A small network was shown many inputs. Here are its activations along a few directions, one row for each input.
In each table, some parts of the input vary, and every possible input appears once, in random order.
Descriptions start from the smaller parts, as in this example, which fits no table here: one of 4 places along a line, together with either a single point or one of 9 places along a line or (one of 3 separate values, together with one of 5 places around a ring).
Shared parts are said once, and a part with two or three values counts as separate values.

Other details of the inputs shift rows strongly along two fixed directions, in all tables alike. That doesn't count.

A family of inputs:
r1: [ 11 -10  29  13   2  34  -9   8 -37  -3 -24   6  31 -24   8  25   2]
r2: [ 11  -3  32   7  -2  14  -7  10 -21 -17 -25  11  20 -19  10  23  -5]
r3: [ 12  46 -31 -36  -8 -55  37 -16  42 -38  59 -19 -58  34 -35 -44  42]
r4: [ 12   2  23  10  -3  17  -3  19 -20 -17 -21   5  18 -24   9  18  -1]
r5: [-34 -47 -21   5  -6  -4 -13 -19  20  38  13  32 -43  38   6 -21 -16]
r6: [-28 -30 -41 -10  -4 -15  -3 -13  44  32  19  28 -45  24   6 -28  -1]
r7: [  2  75 -28 -27  20 -34  56  37  30 -35  11 -34 -12 -18 -13 -13   8]
r8: [ 21  45  27   3 -19 -31   6 -28 -15 -23  20 -43  21  -3   5  -3  22]
r9: [  2  -3  19  16   0  26 -12   3 -33  14 -20 -12  44 -30  19  22  -4]
r10: [-30 -52 -10  10 -12   6 -20 -23   9  35   4  41 -33  18  22  -8 -11]
r11: [ 16  40 -31 -27 -10 -44  29 -23  35 -33  47 -22 -42  38 -33 -29  31]
r12: [  1   9  30  15   5   3   3   9 -26  -4 -22 -12  26  -9  12  17 -20]
r13: [ 13  -2  18  12  -7  21  -8  22 -20 -11 -18   2  23 -26  11  18   0]
r14: [  7  39   1  -2  10 -15  20  26  -2 -12  -7 -32  23 -12  -5   1  -8]
r15: [-30 -31 -48  -7  -7 -12  -4  -9  42  35  23  30 -47  22   5 -31   1]
r16: [  1  18  25   2  13   7   8  -3 -20   0 -21  -6  29 -16   8  21  -8]
r17: [-21 -76  -5  14 -17  21 -35 -15  -1  34   2  48 -35  32   7  -9 -12]
r18: [-22 -38 -30 -18   4   4   0 -17  30  24  17  46 -56  34 -14 -21   5]
r19: [-31 -32 -36 -10  -4 -15  -3 -19  42  31  17  34 -49  28   5 -28  -6]
r20: [-24 -67   4  25 -17  15 -43 -25  -4  49  -8  30  -1  22  20  -4 -22]
r21: [-21 -55 -18   0  -9   5 -17 -10  20  25  11  41 -46  40  -6 -19  -8]
r22: [  2  34  -8 -11  16  -6  22  12   3  -2  -3 -19  16 -15  -3   2   4]
r23: [  4  16  13  12   1   4   2  22 -21  -3 -13 -27  32 -19   9  10 -12]
r24: [ 14  36  -3  -9  11  -6  29  41   1 -32   2 -21  -2  -8 -18  -3   2]
r25: [  1  23   5   8   6  -1  14  22 -12  -7  -5 -22  14 -11   3   3 -11]
r26: [-30 -47 -22  12 -12   8 -15 -16  13  33  10  38 -38  15  20 -15  -7]
r27: [ 17   8  18  -2   1   5  -5  18  -6 -15 -22  -4  31 -22   4  16   1]
r28: [ 16  95 -16 -51  34 -47  76  43  41 -69   8 -25 -28  -4 -38 -12  12]
r29: [ 18  73 -22 -40  28 -41  57  45  37 -48   8 -34 -16   4 -41 -19   8]
r30: [-33 -32 -46  -6   0   6   5 -14  26  38  28  30 -53  22   0 -30   5]
r31: [ 14  -6  14   3   2  24 -12  10 -20   2 -20   0  35 -21   0  17   5]
r32: [ 16  -1  30   6   0   8 -10  15 -18 -11 -25  -6  33  -7  -3  16 -12]
r33: [-30 -22 -39 -18   8  -8   8 -22  39  34  20  29 -49  31  -8 -29   1]
r34: [ 14  23  13 -13   8  -6  11  18   5 -25 -16  -3  14 -13  -6   9   0]
r35: [ -6 -78  -3  21 -33   5 -48 -66   8  27  34  22 -17  33  -8  -1  13]
r36: [ 10  44 -11 -34  25 -15  38  18  23 -28  -1  -9  -9  -1 -28  -6  11]
r37: [ 15   0  15   8  -6  18 -10  22 -17 -11 -19  -2  28 -28   8  17   2]
r38: [  3  19  23  16   5   4   9  18 -26  -9 -16 -19  25 -15   9  13 -15]
r39: [-18 -40 -40 -20   1   3  -5 -12  36  29  18  37 -47  29 -14 -27  11]
r40: [  9  -5  29   2   6  23  -4   4 -28  -6 -23   9  21 -15   3  23   0]
r41: [  0   3  17  19  -6  14  -7  11 -22   2 -17  -6  29 -27  25  17  -8]
r42: [ -2   5  29  11   1   2  -5  -1 -18  -2 -25   0  29 -18  20  22 -15]
r43: [ 21  12  41  24 -14 -10 -13 -42 -25 -12   5 -44  56 -17   0  31   4]
r44: [ 20   6  30  23 -21  -8 -16 -49 -25  -5   5 -35  45  -1   9  24   2]
r45: [ 13  -1  26  15  -1  17  -4  22 -29 -14 -19  -5  22 -13   1  16  -9]
r46: [ 18   9  15   5   0   6  -4  28 -16 -13 -18 -16  32 -15  -6  11  -5]
r47: [ -5  -1   2  18  10  15 -54 -23 -22  10   7  -9   3  -4  24   0  -9]
r48: [ 13 -10  23  27 -35  -4 -31 -55 -26  11   9 -20  28  11  19  11   9]
r49: [-17 -87  -4  24 -21  50 -49 -19 -18  50  -3  49  -9   8  18   2   1]
r50: [ -2   3  26   8   9  15   2  -5 -27   5 -21  -1  25 -16  14  22  -8]
r51: [-22  20 -58 -37  21 -30  39  -3  57  12  30   6 -57  28 -23 -38  11]
r52: [-28 -82   7  34 -18  45 -47 -33 -28  59  -9  43   1   4  33   7 -10]
r53: [ -1  50 -53 -35  33 -26   6   7  41 -33  47 -11 -70  23 -30 -40  16]
r54: [ 15   8  13   7  -1  12  -2  31 -20 -15 -15 -18  27 -18  -5  11  -3]
r55: [ 18   6  20   3   3  27  -4  18 -29  -7 -20  -8  37 -32   0  21   5]
r56: [ 34  12  27  11 -17  -5 -11 -32 -21 -28   5 -31  41   0 -10  25  11]
r57: [ 12  64 -38 -43  22 -38  55  40  46 -42  18 -17 -30  -2 -33 -23  16]
r58: [  7  16  19   6   5  -6   0  15 -13  -1 -19 -24  36 -13   7  10 -14]
Each input here is: one of 2 separate values, together with either a single point or one of 4 places along a line or (one of 3 separate values, together with one of 8 places around a ring).
Changing only the choice among 2 separate values turns r25 into r24. The same change can be made to r5. Which row results?
Answer: r21
Start at r43 and move only the place on the line of 4, one step at a time. The first step leads to r44. Which rows follow, in order?
Answer: r48, r8
Change only the place on the ring of 8 in r30. List by row number the other rows that result.
Answer: r9, r16, r22, r33, r50, r51, r52
Change only the choice among 2 separate values in r18. List by row number the other rows that result.
Answer: r16
Change only the choice among 3 separate values in r19. List by row number the other rows that result.
Answer: r20, r33

A family of inputs:
r59: [  9  59 -15 -33  27 -26  53  29  25 -42   5 -13 -24   1 -27  -8   7]
r60: [ 20  46  33   7  17   6   8  25 -33 -29 -26 -31  44 -35   8  24  -9]
r61: [ 29  32  50   8  10  17   1  27 -42 -34 -36 -21  58 -41   7  36  -4]
r62: [-23 -55 -10  18 -10  27 -38 -21  -6  44   0  33 -14   9  23  -7  -7]
r63: [-17 -44 -28   1  -7  15 -18  -4  15  28  11  31 -29  13   1 -15   4]
r64: [-22   6 -42 -20  13 -17  21   0  36  13  24  16 -52  19  -8 -29   3]
r65: [-23 -14 -42 -23   5 -12  23  -1  41  18  20  24 -50  24 -16 -27   4]
r66: [ 16  26  41  17   4  10  -2  22 -37 -13 -35 -30  65 -37  18  30 -15]
r67: [ -7  -8 -33  -7 -23 -33   9 -36  33   6  48  -2 -45  37 -13 -32  22]
r68: [ 28  30  44   4   9  19   0  24 -39 -27 -37 -19  61 -44   7  36   0]
r69: [ -6  25  -9 -15  18 -14  29  11  15 -12   3  -1 -20   4  -9  -8  -3]
r70: [  0  17 -22  -9 -16 -37  18 -28  27 -14  43 -14 -39  29 -15 -25  19]
r71: [-21 -12 -33 -18   3 -18  21   2  38   8  17  25 -55  30 -15 -27  -1]
r72: [ 12  37   0 -16  15  -7  33  24   6 -23 -10 -14  12 -17 -14   7   4]
r73: [  0  10  -6 -14  10   2  16   7   9  -6  -4   7  -7  -3  -7   0   3]
r74: [ -3   8 -24 -19   8  -6  21  15  24  -5   9   6 -23   1 -16 -13   9]
r75: [-20 -52 -21  10 -13  14 -29  -6   6  30   9  32 -33  21   8 -17  -6]
r76: [-21 -84  24  42 -21  43 -66 -29 -36  52 -20  39  15   1  42  16 -19]
r77: [  4  27  -9 -19  12 -16  31  24  19 -24   1  -3 -17   4 -16  -7   0]
r78: [-18 -78  11  36 -22  43 -60 -22 -29  54 -17  32  19  -5  35  11 -15]
r79: [-23 -98  18  32 -25  43 -60 -34 -25  55 -18  56   2  12  32  12 -16]
r80: [ 18  76 -11 -34  26 -33  65  44  25 -48  -1 -32  -2 -10 -32  -5   7]
r81: [ 32  30  46  22 -19  -3  -7 -23 -40 -22  -7 -44  64 -28  12  34  12]
r82: [ 31  12  47  22 -13   4 -29 -30 -39 -13 -13 -39  71 -19   7  34   4]
r83: [  6  34 -17 -16  13 -14  27  30  13 -20   5 -17  -8  -5 -14 -11   3]
r84: [ 33  -3  57  31 -22   8 -42 -31 -48  -8 -19 -36  79 -16  14  38  -2]
r85: [ -1  47 -10 -14  18 -23  33  24  15 -22   3 -21 -10  -2  -9  -9  -6]
r86: [-14 -39 -12   7  -5  24 -28  -9  -5  28   1  25 -13   6  12  -6  -1]
r87: [ -3 -18 -17  -2 -16 -25 -17 -43  24   8  37  -1 -32  40 -14 -21   9]
r88: [-26 -32 -22  -5   2   4  -4 -15  19  31   8  32 -35  20   4 -14  -2]
r89: [ 28  54  23  -8  14  -6  30  43 -13 -41 -23 -33  41 -31 -12  17   1]
r90: [ -8 -81  19  41 -48  27 -66 -71 -27  48  13  25  11  15  32   9   7]
r91: [ -8 -14 -29 -11  -8 -28 -11 -49  33   6  47   5 -49  46 -18 -28  13]
r92: [-15   3 -41 -20  11 -11  14   8  31   0  26  15 -58  22 -14 -30   6]
r93: [ -7 -67  18  29 -17  47 -56 -15 -31  38 -19  33  20  -9  27  16  -6]
r94: [ 21  82 -16 -33  27 -30  60  51  23 -51   5 -39  -5 -14 -32  -9  10]
r95: [ 12 -23  43  30 -12  34 -37  12 -45   2 -33   1  51 -25  21  29 -11]
r96: [ -4 -63  16  35 -40  14 -52 -63 -22  31  18  18   1  19  23   4   6]
r97: [-21 -45  -5  10  -9   8 -18 -11   6  31  -2  29 -21  19  11  -7 -13]
r98: [-20 -14 -37 -19   3 -18  23   4  40  13  17  23 -49  28 -17 -28   0]
r99: [ 18  29  47  12   5   9   7  23 -36 -17 -40 -29  68 -36  13  35 -14]
r100: [ 20  39  21   1  12   9   9  29 -26 -24 -22 -31  47 -37   3  23  -1]
r101: [ -3 -12 -21  -7  -8 -18 -15 -49  22  10  35  -1 -28  35 -13 -19  14]
r102: [  4  48 -23 -27  24 -19  38  30  23 -33  15  -9 -32   1 -25 -17  10]
r103: [ -9  -5  -6 -10   7   2   9  -1   7   7  -3  16 -11   3  -3  -2   0]
r104: [  9  74  -5 -27  30 -27  59  32  17 -34  -5 -35   7 -18 -19   1   4]
r105: [-13 -25 -25 -10  -3  -3   1   6  25   8  14  26 -44  21 -10 -21   1]
r106: [ 11  -4  49  32  -3  30 -26   6 -52   8 -42 -16  75 -43  31  40 -15]
r107: [-24 -10 -44 -13   4 -15   9   3  37  14  26  19 -60  29  -8 -34  -4]
r108: [ 22  49  27   5  12   0  14  32 -26 -27 -26 -38  53 -36   6  22  -9]
Describe the family of inputs behind these rows.
Answer: one of 5 places around a ring, together with either one of 2 separate values or one of 8 places around a ring
Changing only the place on the ring of 5 turns r84 into r82. The same change can be made to r94. Which row results?
Answer: r63
Changing only the place on the ring of 5 turns r73 into r80. The same change can be made to r103. Which row results?
Answer: r98
Change only the place on the ring of 8 in r60. List by row number the other rows that result.
Answer: r59, r61, r69, r76, r79, r92, r102
Start at r78 and move only the place on the ring of 8, one step at a time. The first step leads to r100. Which rows follow, in order?
Answer: r63, r74, r72, r65, r104, r106
Change only the choice among 2 separate values in r87. List by row number the other rows that result.
Answer: r70
